These are the activations of a small neural network, seen along a few directions. Each row is one input.
In each table, some parts of the input vary, and every possible input appears once, in random order.
Descriptions start from the smaller parts, as in this example, which fits no table here: line(4) and (point or ring(9) or (values(3) and ring(5))).
Shared parts are said once, and a part with two or three values counts as separate values.
In the rows, zero is written as 128.

A family of inputs:
row 1: [ 70  98 128 137 144 177 145  55 138 115  74  89 179]
row 2: [ 55 102 107 158 139 179  95  86 123  85 170 100 137]
row 3: [ 69  99 124 143 157 171 124  60 114 116 124  85 170]
row 4: [195 127  93 109 152 119  95 203 145 141  95 150 125]
row 5: [ 89  95 150 141  93 149 129  88 129  82  35  68 117]
row 6: [162 150  65  90 164  99 121 201 153 153 123 127 107]
row 7: [ 58 104 124 135 141 188 125  65 177  97  94 104 165]
row 8: [179 155  61  85 159 102 144 189 110 167 103 125 117]
row 9: [ 74 105 141 128 131 162 127  63 126 108  53  98 139]
row 10: [158 169 179 144 108  85 172 138 142 137 199 183  89]
row 11: [163 164 184 142 104  80 186 131 110 165 190 158 115]
row 12: [221 100 117 115 113 131  87 186 136 128 101 175 132]
row 13: [112 208 144 135 103  63 203 130 131 132 212 204  83]
row 14: [115 183  57  61 153  67 164 197 122 172 137 104 126]
row 15: [ 68 119 130 139 119 182 109  79 157  89  74 112 126]
row 16: [220 112 166 122  92 110 119 149 105 158 119 166 136]
row 17: [113 205 160 143 121  59 221 140 101 155 194 180 109]
row 18: [ 70 105 127 152 147 160  87  78  74  98 172  76 145]
row 19: [204 104 171 134 107 114  95 169 145 143 137 171 116]
row 20: [ 64 107 119 151 141 166  67  86 113  75 192  84 132]
row 21: [219 102 135 119 119 113 102 181 113 156  88 145 157]
row 22: [ 59 102 115 144 152 169 100  60 156  94 137  96 155]
row 23: [ 81  94 134 147  84 151 109  88 168  77  40  93  92]
row 24: [194 139 193 134  97 117 136 144 136 146 172 187  86]
row 25: [ 66 100 118 156 148 171 115  79  85 101 153  86 151]
row 26: [107 181  41  66 145  71 145 201 154 155 150 129 108]
row 27: [194 131 206 140 110 108 150 141 108 179 159 166 113]
row 28: [206 125  94 114 144 121 111 198 112 160  87 121 156]
- What do these inputs look like to the network? => values(2) and (line(6) or line(8))
- The inputs of row 21 and row 12 match in every part but the values(2) part. If row 14 is changed in the same way as row 21 into row 12, which row does it become? => row 26
- Change only the values(2) part in row 4. List by row number the other rows that result. => row 28

A family of inputs:
row 29: [134 104 115 114 126 118 129 152 134 126  81 120 132]
row 30: [171 131 146 144 135 136 143 128 135 136 129 169 138]
row 31: [ 83 138 145 133 105 129 127  79 126 116 135 108  92]
row 32: [196 124  99  89 132  90 100 218 124 153 105 129 128]
row 33: [ 81 145 128 121 135 125 145  92 119 112 133 103 140]
row 34: [101 150 145 113 136 114 164 122 133 141 138 121 143]
row 35: [ 68 126 130 131 153 158 111  90 134 107 162  94 150]
row 36: [163 128 129 116 111 127 139 132 141 124 127 165 139]
row 37: [198 124 112 106 138  97 112 192 113 162 131 139 121]
row 38: [156 169  98 124 132  88 155 161 111 181 182 144 123]
row 39: [ 65 160 106 130 138 120 135 105 109 104 119 115 120]
row 40: [132 136 140 122 102 111 154 115 157 148 168 155 109]
row 41: [ 65 108 135 136 114 159 106  81 134  98 167 104 111]
row 42: [111  87  95 130 154 175  66 144 149 104  77  73 138]
row 43: [186 151 149 151 113 100 137 155 106 151 171 161  99]
row 44: [128 158 109 131 158 112 167 137 144 144 152 155 129]
row 45: [140 168 115 121 112  71 138 174 110 149 180 152 108]
row 46: [ 60 118 101 140 166 154 117  93 119 116 154 107 150]
row 47: [ 96  99 132 156 127 152  81  92 144  98 124  96 135]
row 48: [ 88 165 117 126 141 127 166 135 120 131 126 136 114]
row 49: [113  84  96 125 150 181  93 114 123  94 107  96 154]
row 50: [104 128 145 150 116 148 116 101 105 105  95 127 132]
row 51: [ 92  97 134 178 123 155  84  96 132  92 125 108 140]
row 52: [157 143 151 122 116  88 145 158 111 160 192 155  85]
row 53: [116 120 156 142 124 159 139  72 108 120 126 125 130]
row 54: [ 95 142 150 119  94 126 159 118 129 128 140 137  97]
row 55: [178 151 136 146  87  90 118 173 118 160 151 155 124]
row 56: [152 101 105  89 140 133 130 163 132 128  61 109 150]
row 57: [134 162 131 116 137 107 150 126 158 146 160 143 133]
row 58: [ 95  98 154 155 142 161  99  75 127  96 150 112 134]
row 59: [135 111 108 118 135 151 116 106 127 119  81  90 140]
row 60: [141 127 157 146 115 143 166 100 125 138 130 136 128]
row 61: [159 119 111 109 129 115 115 166 154 128 100 148 130]
row 62: [117 126 133 146 117 146 117  95 122 103  96 108 115]
row 63: [131  98  94  94 136 153  98 131 121 121  56  91 146]
row 64: [119 131 157 144 107 127 142 136 126 130 101 142 141]
row 65: [185  96 106  90 166 130 120 175 151 138  85 137 145]
row 66: [141 117 159 125 131 140 156 124 132 142 107 128 147]
row 67: [146 145 151 133 108 116 141 126 140 113 144 175 118]
row 68: [191 134 138 138 122  89 121 168 117 161 151 150 110]
- What do these inputs look like to the network? => line(5) and line(8)
- Change only the line(8) part in row 60. List by row number the other rows that result. => row 29, row 34, row 48, row 54, row 56, row 64, row 66
- Change only the line(5) part in row 54. List by row number the other rows that result. => row 31, row 40, row 41, row 52

A family of inputs:
row 69: [169 147 153 141 103  92 122 156 134 130 136 162  89]
row 70: [110  86 133 150 123 186  77 101 129  96  69  92 144]
row 71: [187 130 151 136 124 112 137 153 120 155 123 163 141]
row 72: [ 88 109 162 169 118 153 110  54 103 108 123  96 136]
row 73: [156 158 108 115 155 110 145 174 116 159 130 147 144]
row 74: [152 145 126  99  93  92 150 160 138 137 140 141  85]
row 75: [165 152 146 133  83  91 136 156 131 131 119 162  90]
row 76: [ 99  96 153 161 115 169  91  74 102 106 103  77 140]
row 77: [170 136 155 140 106 104 111 159 131 130 155 166 108]
row 78: [ 73 124 149 136 132 149 150  51 123 105 156 109 128]
row 79: [177 127 129 105 146 132 138 148 119 163 162 144 148]
row 80: [184 141 159 132 117 101 150 159 127 151 109 152 127]
row 81: [155 148 134  99 114 100 134 162 133 140 148 149  86]
row 82: [145 148  97 120 133 107 107 158 125 133 190 149 128]
row 83: [136 169 106 123 134  87 131 176 128 137 144 147  92]
row 84: [ 41 144 115 151 137 134 159  79 163 110 148 137 135]
row 85: [146 156 107 119 132  93 119 176 129 133 169 142 116]
row 86: [164 144  99 122 152 117 136 159 117 153 166 137 158]
row 87: [111  67  95 103 151 174  83 115 175 101  54  91 142]
row 88: [ 85  97  83 139 161 163  90 113 130 103  84  72 144]
row 89: [174 133 134 101 136 122 152 163 121 165 139 142 133]
row 90: [134 163  99 110 104  74 147 171 133 134 138 139 100]
row 91: [ 66  99 104 143 153 153 103  98  96 115 111  68 146]
row 92: [ 94  84  68 108 162 160  83 132 164  87  53  98 163]
row 93: [161 135 131 103 117 111 123 164 129 139 169 150 101]
row 94: [ 74 126 162 166 106 153 152  67 167  94 137 157 141]
row 95: [148 164 114 112 146 100 160 183 118 158 119 138 134]
row 96: [163 147 132  96 110 101 180 157 129 162 110 130 117]
row 97: [ 73  97 138 138 136 163 133  73  96 100 135  95 129]
row 98: [192 125 145 139 134 126 123 141 118 155 143 169 155]
row 99: [149 165 105 104 126  85 171 168 121 165 102 134 133]
row 100: [122  67 115 135 134 171  71 114 169  96  36 108 151]
row 101: [159 135 127 113 131 131 110 151 128 138 187 156 109]
row 102: [ 80 124 170 167 117 144 139  48 119  96 139 128 136]
row 103: [ 66 138 146 137 120 159 160  68 174 101 156 130 127]
row 104: [ 83  81 130 132 143 171 107  87 101 120 111  71 131]
row 105: [177 143 155 123  92  93 165 155 126 156  96 146 132]
row 106: [ 96  82 119 123 148 176  87 103 143 114  86  68 132]
row 107: [ 48 140 127 148 146 132 149  68 117  97 156 110 139]
row 108: [175 129 146 136 105 123  96 148 121 131 174 174 125]
row 109: [ 57 125 115 145 146 148 125  75  92 110 133  89 142]
row 110: [171 148 136 104 135 114 164 162 122 161 117 142 116]
- The inputs of row 90 and row 74 match in every part but one. If row 84 is changed in the same way as row 90 into row 74, which row does it become? => row 103
- What do these inputs look like to the network? => values(3) and (line(6) or (values(2) and line(4)))
- Change only the values(2) part in row 79. List by row number the other rows that result. => row 101

A family of inputs:
row 111: [142 179 127 105 109  77 178 153 135 156 166 162 100]
row 112: [132 122  44  87 164 140 118 172 139 136  64  82 150]
row 113: [148 178 125 116 115  83 182 159 116 154 170 159 114]
row 114: [183 125 179 148  99 116 132 133 107 139 158 159 124]
row 115: [179 121 179 152  92 117 121 135 130 135 158 170 114]
row 116: [170 128 188 138  82 111 146 125 140 144 130 169 107]
row 117: [154 171 123 124 138  79 161 163 108 153 187 154 119]
row 118: [144 108  96 106 146 152 106 161 131 126  59  97 146]
row 119: [176  85 144 141 140 147  79 140 122 130  81 121 146]
row 120: [157 157 171 131 105  90 170 140 140 149 157 175 103]
row 121: [182  91 180 153 103 139  87 128 135 131 113 158 130]
row 122: [154  97  97 100 152 155  88 161 124 129  83  92 143]
row 123: [166 154 169 131 106  99 172 137 120 159 166 173 107]
row 124: [ 22 104 129 160 141 177 108  40 125  72 150  89 131]
row 125: [140 107  99  99 142 140 100 155 155 127  52 103 139]
row 126: [ 17 109 132 152 129 161 132  30 138  81 122  90 132]
row 127: [ 16 115 135 158 129 167 136  31 140  81 125  85 135]
row 128: [179 128 182 149  88 112 147 128 123 148 134 165 124]
row 129: [167  85 142 133 126 153  69 140 137 123  84 134 137]
row 130: [165  96 142 128 110 140  99 138 145 125  58 126 130]
row 131: [175 104 182 141  87 130 116 124 140 134  91 155 118]
row 132: [121 128  45  81 167 135 116 172 156 122  57  86 146]
row 133: [ 26  95 127 161 136 172 106  41 131  78 149  88 138]
row 134: [119 202  84  95 145  67 185 177 114 166 174 147 110]
row 135: [ 22 105 131 156 135 168 133  31 121  89 127  86 145]
row 136: [147 173 122 117 128  86 149 159 126 150 191 170 110]
row 137: [169  87 152 132 121 151  97 136 128 135  62 128 132]
row 138: [112 210  82  86 134  65 184 173 128 155 169 149 103]
row 139: [128 199  80  89 143  74 172 175 101 161 203 143 109]
row 140: [169 150 167 129 109 102 159 137 111 154 192 171 114]
row 141: [119 200  74  96 143  69 161 184 121 155 203 154 106]
row 142: [ 23 115 135 159 136 177 139  31 120  84 132  87 143]
row 143: [ 27 107 134 163 146 181 121  33 111  82 154  78 146]
row 144: [165 150 160 143 114  94 148 150 130 140 187 179 109]
row 145: [ 29 104 132 163 143 178 119  35 116  86 151  76 148]
row 146: [130 118  39  90 174 146  90 183 146 123  89  89 141]
row 147: [147  98  88 109 147 151  80 170 141 120  83  97 141]
row 148: [132 120  41  89 186 144  97 179 130 128  85  79 158]
row 149: [187  95 184 160 116 139 100 131 115 128 110 146 135]
row 150: [181 103 177 152  93 134 119 130 123 135  95 149 133]
- The inputs of row 146 and row 132 match in every part but one. If row 124 is changed in the same way as row 146 into row 132, which row does it become? => row 127
- The inputs of row 136 and row 117 match in every part but one. If row 133 is changed in the same way as row 136 into row 117, which row does it become? => row 145
- What do these inputs look like to the network? => line(4) and (values(2) or line(8))
- Change only the values(2) part in row 127. List by row number the other rows that result. => row 126
- Change only the values(2) part in row 143. List by row number the other rows that result. => row 145
- List by row number the other rows that have the line(4) part in common with row 118. => row 112, row 113, row 123, row 128, row 134, row 135, row 137, row 142, row 150
